A small network was shown many inputs. Here are its activations along a few directions, one row for each input.
In each table, some parts of the input vary, and every possible input appears once, in random order.
A made-up example of a description, with smaller parts first: one of 3 separate values, together with either a single point or one of 9 places around a ring or (one of 4 places along a line, together with one of 8 places around a ring).
Shared parts are said once, and a part with two or three values counts as separate values.

Other details of the inputs vary at random and push rows far along two fixed directions, the same in every table; ignore that.

Rows:
R1: 136, 200, -5, -47, 102, -186, -83, -93, 56, 32, 155, 133, 261
R2: 224, 236, -74, -1, -43, 4, -137, -34, -76, 134, 57, 280, 179
R3: -43, 271, 229, -24, 56, -27, -123, -66, 105, -161, 82, 89, 121
R4: 142, 275, 251, 149, -159, 44, -198, 138, -131, 12, -9, 261, 177
R5: 39, -238, 99, -99, 86, 25, 333, 124, 524, -289, 15, -157, -48
R6: -270, -63, 9, -44, 89, -114, 77, -114, -309, -21, -45, 8, -45
R7: 211, 229, 22, 99, 13, 122, -225, 122, -25, -72, 92, 73, 49
R8: -158, -390, -116, -313, 67, 155, 359, -57, 121, -111, -41, -224, -307
R9: -169, -121, -64, 75, -79, -42, -4, -221, -311, 92, -129, 35, -215
R10: 72, 356, 69, -3, -53, 278, -85, 208, 492, -217, 29, -42, -52
R11: -1, -222, -114, -73, 37, 113, 111, -67, -213, 79, 212, -54, -158
R12: -18, -123, -11, 238, -139, -121, -38, -39, -334, 110, -147, -110, -97
R13: 0, 371, -2, 128, -109, 110, -183, 200, 283, -249, -112, 119, 32
R14: -35, -372, -59, -286, 104, 5, 557, -87, 149, 176, 104, -316, -92
R15: -149, -375, -192, 1, -117, 63, 356, 102, 66, -31, 57, -371, -223
R16: 185, 63, -45, -215, 237, 30, 162, 42, 359, 13, 101, 30, 60
R17: -103, -235, -119, -159, 18, 299, 308, -109, 16, -14, 97, -384, -306
R18: 196, -128, -136, 43, 102, 130, 30, 95, 326, -133, -71, -118, -257
R19: -29, -98, -215, -182, -56, 165, 285, -220, -54, 160, 25, -273, -113
R20: 107, 151, 169, 260, -164, -113, -232, 80, -118, 23, -204, 280, 53
R21: -133, 98, -9, -112, 2, -192, 54, -327, -214, 133, 84, -25, 168
R22: 22, 115, 41, 88, 111, -211, -180, 29, -32, -181, 69, 202, 172
R23: -229, -226, -11, -71, 157, -88, 190, -167, -23, 2, -92, -144, -279
R24: 291, 237, -27, 103, 46, 153, -195, 268, 291, -270, -84, 165, 54
R25: -101, 54, 67, 89, 57, -283, -219, -163, -492, 44, 261, 85, 168
R26: 78, 12, 252, -99, 120, 81, 164, 192, 317, -99, 60, -52, -1
R27: 147, 188, 40, 62, -1, 181, -96, 99, 426, -215, -240, -8, -176
R28: -52, 290, -15, 218, -120, -34, -251, 48, 117, -87, -164, 51, -84
R29: -140, -41, 160, 194, 0, -344, -91, -48, -405, 134, -117, 88, 32
R30: 27, 55, 58, -71, -152, -201, -32, -94, -443, 296, -21, 94, 231
R31: -263, -32, 47, 116, 16, -322, -109, -298, -347, 14, -59, 1, -40
R32: -91, -208, -24, -125, 215, -41, 138, -49, -167, 46, 239, -117, -115
R33: 139, 170, 254, 25, 85, -11, 7, 293, 370, -231, -142, 167, 128
R34: 179, -119, -71, 9, 78, 105, 17, 88, 349, -111, -50, 91, -241
R35: 87, -334, -187, -174, -58, 176, 494, -75, 116, 168, 67, -410, -133
R36: 267, 4, 41, -85, 158, 62, -100, 201, 519, -208, -135, 128, -150
R37: 238, 153, 55, -75, 105, 67, -169, 273, 326, -264, -83, 269, 56
R38: 43, 331, -87, 260, -92, -109, -381, 195, -166, -95, 11, 225, 159
R39: -147, 56, -22, -166, 66, -108, 139, -250, -244, 203, 36, -23, 72
R40: 229, 188, -30, -171, 52, -25, -112, 35, 57, 84, 28, 197, 166
R41: 54, 357, 157, 238, -209, -12, -245, 214, -79, -3, 54, 79, 184
R42: -200, 19, -49, 75, -136, -37, -72, -150, -501, 54, -69, 170, -12
R43: 2, -33, 55, -109, 47, 41, -3, -12, 235, -116, -209, 20, -210
R44: -101, 141, -115, 196, -109, -129, -276, -22, -541, 157, 223, 13, 63
R45: -86, -81, 117, 144, -137, -317, -193, -67, -550, 180, -167, 110, 26
R46: -94, -215, -273, 139, -9, -98, -5, -25, -98, 52, 56, -196, -264
R47: -99, 119, -29, -168, -96, -123, -53, -246, -442, 262, -22, 94, 125
R48: 190, 134, 109, 76, 195, -121, -165, 102, 502, -269, -35, 154, 8
R49: -69, -86, -32, 195, -177, -94, -16, 3, -509, 74, -70, -53, 44
R50: 128, 286, 193, 216, -172, 14, -231, 111, -270, 40, -13, 89, 183
R51: 42, 100, 277, 31, 10, -86, -6, 59, 121, -107, 113, 13, 159
R52: -71, 63, -107, -92, -134, 15, 64, -281, -360, 248, 7, 74, 56
R53: -304, -683, -311, -55, 204, 359, -24, -76, 310, 224, 70, -301, 100
R54: 22, 214, 152, -25, 99, 19, -19, 57, 463, -363, -79, 130, 73
R55: 21, 302, 147, 40, -99, 125, -195, -32, -111, -24, -8, 235, 46
R56: 177, 145, -223, -51, -12, 96, 42, 85, 299, 34, 135, -64, 43
R57: 163, 78, 85, 20, 264, -45, -68, 174, 456, -197, -79, 148, -97
R58: 223, 185, 236, -28, -39, 56, -99, 340, 357, -236, -194, 239, 136
R59: 21, 254, 9, 111, -84, 101, -164, 60, -52, -156, -157, 101, 27
R60: -66, -330, -51, -15, -112, 58, 264, 22, -139, 15, -19, -67, -125
R61: -41, -295, 88, -181, -32, 42, 222, 17, -115, 75, 90, -182, -117
R62: -161, -143, 118, 197, -41, -397, -48, -160, -353, 64, -39, -26, 40
R63: 352, 178, 99, -113, -75, 236, 171, 186, 578, -32, -63, 127, 108
R64: -457, -588, -227, -80, 108, 399, -1, -178, 268, 234, -43, -340, 69
R65: 104, 7, -237, -17, -23, -15, 19, -134, -312, 222, 112, -69, 63
R66: -48, 267, 224, -61, 118, 41, -75, 17, 62, -88, 19, 111, 48
R67: -110, -214, -102, 187, -167, -111, 83, 25, -47, 68, -43, -233, -207
R68: -339, -705, -153, -13, 60, 358, 99, -37, 358, 265, -25, -372, 133
R69: -126, -53, -42, 61, 136, -243, -86, -30, -434, 23, 61, 140, 65
R70: -135, -386, -51, -378, 88, 244, 399, -113, 135, -23, 102, -333, -344
R71: 153, 243, 130, -6, 37, -53, -339, 100, -181, -32, 72, 262, 138
R72: 40, 104, -190, -175, -41, 255, 265, 13, 480, -15, 32, -227, -82
R73: -51, -61, 42, -34, -49, -257, 159, -204, -228, 191, 115, -87, 221
R74: -8, -153, -149, 33, -10, 2, -4, -11, -259, -10, 49, 130, -62
R75: -54, 54, -123, 82, -238, -120, 66, -61, -320, 290, 86, -134, 154
Description of these inputs: one of 3 separate values, together with either a single point or (one of 4 places along a line, together with one of 6 places along a line).
The inputs of R14 and R16 match in every part but the choice among 3 separate values. If R41 is changed in the same way as R14 into R16, which row does it become?
Answer: R44
The inputs of R49 and R24 match in every part but the choice among 3 separate values. If R12 is changed in the same way as R49 into R24, which row does it become?
Answer: R18
Start at R21 and move only the place on the line of 4, one step at a time. The first step leads to R3. Which rows follow, in order?
Answer: R54, R31
Which other rows does R10 become when the place on the line of 6 takes its other values? List them by row number.
Answer: R3, R17, R55, R66, R70
Which other rows does R50 become when the place on the line of 6 takes its other values? List them by row number.
Answer: R4, R26, R41, R51, R61
Which other rows does R31 become when the choice among 3 separate values takes its other values? List them by row number.
Answer: R48, R62

Rows:
R76: -204, -268, -57, -111, -75, -135, 342, -153, -491, 12, 67, -189, -277
R77: 66, -237, 35, -52, 38, 90, 211, 92, 310, -168, -121, -127, -376
R78: 144, 257, 194, 83, -119, -176, -59, 125, -178, -99, -105, 228, 67
R79: 127, 220, 41, 168, -58, 215, -271, 230, 347, -34, -13, 92, 243
R80: 6, 295, 13, 252, -51, 43, -458, 138, 54, -165, -186, 269, 89
R81: -131, 287, 155, 308, -141, -292, -423, -88, -652, 14, -126, 248, -5
R82: 42, -212, 11, 1, 43, 34, 197, 87, 293, -185, -38, -219, -365
R83: 57, -61, -95, -158, -21, 197, 271, -46, 382, 112, 74, -240, 24
R84: 407, 429, 99, -112, 27, 37, -100, 135, 177, -57, 22, 301, 167
R85: 224, 79, -96, -207, 82, 43, 229, 7, 157, -31, 199, -75, -64
R86: 2, -248, -111, -16, -16, 289, 72, 98, 254, 91, 17, -161, 18
R87: -28, -252, -213, 68, 57, 131, 76, 112, 376, -137, -32, -208, -201
R88: -313, -440, -27, -85, 216, -279, 167, -256, -257, 146, 164, -183, 35
R89: 97, -46, 49, -53, -18, -67, 290, 133, 140, -171, 46, -126, -158
R90: 25, 195, 278, 26, 183, -187, -272, 28, 138, -61, -100, 344, 342
R91: -239, 128, -76, 43, -188, -108, -117, -313, -669, 365, 56, 4, 231
R92: -265, -483, -299, 76, -53, -39, 68, -167, -391, 154, -47, -189, -221
R93: 58, -122, -79, -227, -32, 257, 301, -55, 342, 126, -16, -184, -8
R94: -11, 253, 287, -22, 219, -108, -280, 36, 272, -156, -58, 317, 267
R95: 9, 137, 19, 101, -62, 250, -254, 122, 139, 8, -28, 73, 169
R96: -74, 88, -126, -84, -32, -195, 11, -265, -741, 236, 224, 25, 22
The inputs of R91 and R93 match in every part but one. If R76 is changed in the same way as R91 into R93, which row does it become?
Answer: R78
What is each input in this table made of?
Answer: one of 3 separate values, together with either a single point or one of 6 places around a ring
Which other rows does R89 become when the place on the ring of 6 takes its other values? List them by row number.
Answer: R79, R82, R83, R85, R87
Which other rows does R87 become when the choice among 3 separate values takes its other values? List them by row number.
Answer: R80, R92
